These are the activations of a small neural network, seen along a few directions. Each row is one input.
Each table varies a few parts of the input and shows all the possible inputs, shuffled.
A made-up example of a description, with smaller parts first: one of 5 places around a ring, together with either a single point or one of 11 places along a line or (one of 3 separate values, together with one of 4 places along a line).
Shared parts are said once, and a part with two or three values counts as separate values.

Other details of the inputs vary at random and push rows far along two fixed directions, the same in every table; ignore that.

Table:
r1: [-53  15 -12 -39   0  21 -18  30 -28  24 -31  13  12  46]
r2: [  9  27  13   3  17  19 -13   9   0 -15 -18   7  20   8]
r3: [ 33   2   5  -8  13 -51  28 -15 -22   9  19 -32   1  15]
r4: [ -5  15   4  18  16   9  -2   9   4  -8 -35   5  12   1]
r5: [ -8  13  -6  -9  -1  11 -19  -9  23  19  -8  23  14  -1]
r6: [  9 -14  -1   0  -8 -60  25 -15 -24 -22  17 -32 -17  22]
r7: [ 19 -13   8   3  -2 -58  17 -11 -25 -10   6 -46 -23  17]
r8: [ 39 -42  21  43   8  68  11  10  -1 -29  60 -10  19 -39]
r9: [-11  24  -7 -24  -4  18 -14  -7  20  -5   0  20  13   0]
r10: [ 24   0  -3 -10   7 -53  36 -18 -20  -3  30 -20   7  18]
r11: [ -4  21   8  24   5   9  -8  12  -7 -13 -36   5  -1   3]
r12: [ -2  15  -4 -15  -5  17 -25  -3  24   8  -3  20  13   6]
r13: [-26   9 -10 -10  -5   8  -1  -4  24   3 -18  22   1  -9]
r14: [  6  14  -3  18  14   3 -14  14   0  -7 -21  27  17  10]
r15: [ 12 -49  13  29  -1  67  17   0  16  -1  42 -20 -12 -75]
r16: [-14  20  -1  21  -1   6   0   8  -5 -25 -24  18   5   7]
r17: [ 24 -41   9  24   4  67   8   2   6  -4  50 -12 -12 -77]
r18: [ -6  10 -12  -7  -1   5 -22   2  18  15 -14  30   1  -4]
r19: [-13   2   6  26  -1   1 -22   7   3 -23 -29   9   5  16]
r20: [-17  16   4  -1  -9  10 -16   3  13  10 -29   9 -19 -12]
r21: [  6  24   2  12  21   8 -11  13  -5  -9 -27  15  11  -2]
r22: [ 33  -8  -1  -2   6 -55  25 -14 -16  11  26 -20   7  26]
r23: [-39   3  -9 -31  -3  21 -31  35 -24  38 -36  13  15  52]
r24: [ 14 -25 -11 -17 -14 -52  23 -17   6  29  21 -20 -20   9]
r25: [  0  26   4   0  11  15  -5   5   2 -27  -8  19  26  13]
r26: [ 15 -45  10  49   7  60  33   6  -2 -35  47 -11  10 -55]
r27: [-26   6   9  -5  -7   7 -27  -1  17  -1 -29   0 -19 -10]
r28: [ -4  11   2  29  -2   5 -11  12  -1 -12 -28  17   5  15]
r29: [ -2  25   2 -21   2  21 -23  -3  19   7 -11   8   7  -4]
r30: [-36   5   1  -8 -13   4 -19  -4  19 -13 -19  13 -13  -6]
r31: [  5 -28  -1 -16 -22 -57   6 -17   1  13  20 -28 -33  12]
r32: [ 14 -20  -5 -12 -24 -53  17 -13  -3  24  21 -20 -34  10]
r33: [ 11 -38   6  18  -2  68  18 -13  13 -11  66  -5   7 -69]
r34: [-40  15  -4 -36   7  29 -27  32 -31  35 -43  -2   7  39]
r35: [  5 -11  -8 -20 -23 -52  28 -17  -7  11  24 -19 -34   3]
r36: [ -4  23  -6   9  15   3  -3   9  -4 -20 -17  27  17   3]
r37: [ 16  -8 -18 -30  -9 -52  25 -19  -7  14  32 -11 -21  -1]
r38: [ 22  -4  -3 -29  -2 -43  19 -26  -3  30  27 -30 -13  -1]
r39: [ -5   5  -1  23   8   4  -5  10   9  -6 -28  17  18  12]
Each input here is: one of 3 separate values, together with either a single point or (one of 2 separate values, together with one of 6 places along a line).
The inputs of r24 and r15 match in every part but the choice among 3 separate values. If r39 is changed in the same way as r24 into r15, which row does it become?
Answer: r4
List by row number the other rows that have the choice among 3 separate values in common with r6.
Answer: r1, r9, r10, r13, r16, r25, r26, r30, r33, r35, r36, r37
Change only the choice among 2 separate values in r31. List by row number the other rows that result.
Answer: r19
Change only the choice among 3 separate values in r10. List by row number the other rows that result.
Answer: r3, r22

Table:
r40: [ -7 -15   5  29   2  58 -10  16   4 -16   7  19  14 -21]
r41: [  5  -2 -10 -38 -10 -60  16 -10 -15  32   7 -26 -15  35]
r42: [ 11 -16   8  31  -2  28   5   3   2 -22  17   0  -4 -30]
r43: [  0  -1  11  37  10  51  -3   7  10 -27  -4  14  10 -38]
r44: [  6 -20   4  23   7  33   9   8  -5 -11  19   1  12 -19]
r45: [-11  19   0  -7   0 -11 -20  -1  14  14 -34  10  -2  12]
r46: [ -8  19  -4  -9   2  -6 -19  10  -2  12 -28  15   5  24]
r47: [-27  13  -7 -13  -3  -7 -14   6   0   2 -28  14   3  23]
r48: [-29  18  -8 -28  -5   0 -16   4   1  14 -23  12  -1  17]
r49: [-12  23  -2   0   2 -10 -12  11  -7  -5 -31  14   4  26]
r50: [ -6  23  -4  -9  11  -7 -13   8  -3  11 -31  12  11  20]
r51: [ -5  33   1   0   7 -17 -10  -4   7 -15 -30  14   9  16]
r52: [ 13 -36   3   9  -6  -2  20  -1 -12   3  34 -25  -7  -6]
r53: [-11  29  -8 -16   4 -10  -8  -4  13   9 -25  21   7   8]
r54: [-10  23  -4  -7   7  -9 -11   3   1  -5 -22  17  20  28]
r55: [ 16 -15   7  22   8  31   4   0   7  -5  18  -3   2 -36]
r56: [-11  19  -8   0  -3 -17 -13  -1  12  -2 -26  25   5  18]
r57: [ 24 -43   3 -10  -8 -18  27  -6 -24  13  51 -46 -24 -11]
r58: [ 10 -18   4  27   5  27  10  -1   8 -16  20   4   7 -30]
r59: [-10 -15   8  31  -1  52 -11   6  20 -14   0  15   8 -32]
r60: [-27  21  -8 -25  -7  -8 -16  -5  14  10 -24  16  -6   7]
r61: [-10  27  -1   1  11 -11  -6   8  -8  -5 -34  11  10  22]
r62: [ 22   8  -6 -31   3 -65  14 -11 -20  19   8 -25  -4  40]
r63: [ -5 -25   4  17  -6  31   2  -1   9 -15  21   0  -6 -32]
r64: [ 33 -31   0 -15  -3 -18  35 -13 -20   7  62 -39  -7  -6]
r65: [-12 -10   7  15  -3  60 -12   4  22  -2   5  13   3 -39]
r66: [ 33 -39   8  12  -9 -31  37 -14 -14  -3  46 -46 -26 -16]
r67: [-21  23  -1  -6  -3 -15 -13   0   6  -8 -35  11  -7  11]
r68: [ 17  13 -10 -38  -5 -69  19 -23  -4  16  15 -17  -8  28]
r69: [  2  -9   8  27   2  55 -17   9  16 -10   3  17   4 -36]
r70: [-18  20  -3 -15  -2 -11 -21  -1  11   9 -31  12  -7   9]
r71: [ -7  27  -4  -4   4 -16 -11  -6  14  -9 -23  21  15  18]
r72: [ 31 -34  -3 -11  -2 -20  40  -9 -23  14  57 -38 -11  -9]
r73: [-17 -12  11  24   2  61 -10  17  -2 -22  -2   5   2 -28]
r74: [ -1  -2  14  30  12  59  -7  13  -1 -29   4   8  19 -24]
r75: [-17  19   2  -1   2  -8 -12   9  -4   1 -37   6   2  25]
r76: [ 25  12  -6 -28   0 -73  14 -20  -7  15   7 -21  -9  30]
r77: [-17  21  -9 -20  -3  -2 -14   7   1  13 -21  19   6  22]
r78: [ 32 -36  -3  -8 -14 -26  33 -16  -9  10  60 -30 -22 -17]
r79: [ 19 -33   6   3  -3   2  14   0 -13  14  30 -31 -12 -10]
The inputs of r44 and r58 match in every part but one. If r79 is changed in the same way as r44 into r58, which row does it become?
Answer: r45
What is each input in this table made of?
Answer: one of 2 separate values, together with one of 4 places along a line, together with one of 5 places along a line
Change only the choice among 2 separate values in r57. List by row number the other rows that result.
Answer: r70
Change only the place on the line of 5 in r59. List by row number the other rows that result.
Answer: r56, r58, r63, r71

Table:
r80: [ -6  24  11  41  13  35 -24   6  19 -31 -34  35  24 -14]
r81: [-21   0   7  16   4  49  -7  15   2  -4 -13  13   8 -14]
r82: [ 14  20 -15 -45 -13 -94  18 -25  -4  25   6 -20 -18  43]
r83: [-31  43 -10 -32  -4 -45 -21 -10  16   6 -51  25   0  39]
r84: [ 17 -34  -2   0  -6  -1  18   2 -17   7  36 -15  -4  -5]
r85: [-13  49 -12 -39   5 -52 -15 -10  14  22 -47  21   3  34]
r86: [ 25 -41   2   8 -14 -23  30 -10  -9   8  41 -39 -23 -14]
r87: [ 18 -23   3  -4  -3   1  14   1 -12   8  41 -23  -5   0]
r88: [  5 -17   7  15  -7  18  -3   1   0  -4  11 -11 -15 -22]
r89: [ -8   6   1   8  17  48 -18  12   7   3 -10  14  17 -11]
r90: [-22   1   3   4   4  31 -19   7   0  -4 -15  13  11   0]
r91: [  0 -16   6   7   0  27   2  11 -13  -7  13 -10  -8 -18]
r92: [-13   8  -9   5  -2  25 -11   3  20  -5 -11  26   5 -16]
r93: [ 37 -19   7  17   8 -17  36  -3 -24 -24  35 -26   4  -2]
What is each input in this table made of?
Answer: one of 2 separate values, together with either a single point or one of 6 places along a line
The inputs of r86 and r81 match in every part but the choice among 2 separate values. If r92 is changed in the same way as r86 into r81, which row does it become?
Answer: r84
Change only the choice among 2 separate values in r93. List by row number the other rows that result.
Answer: r80
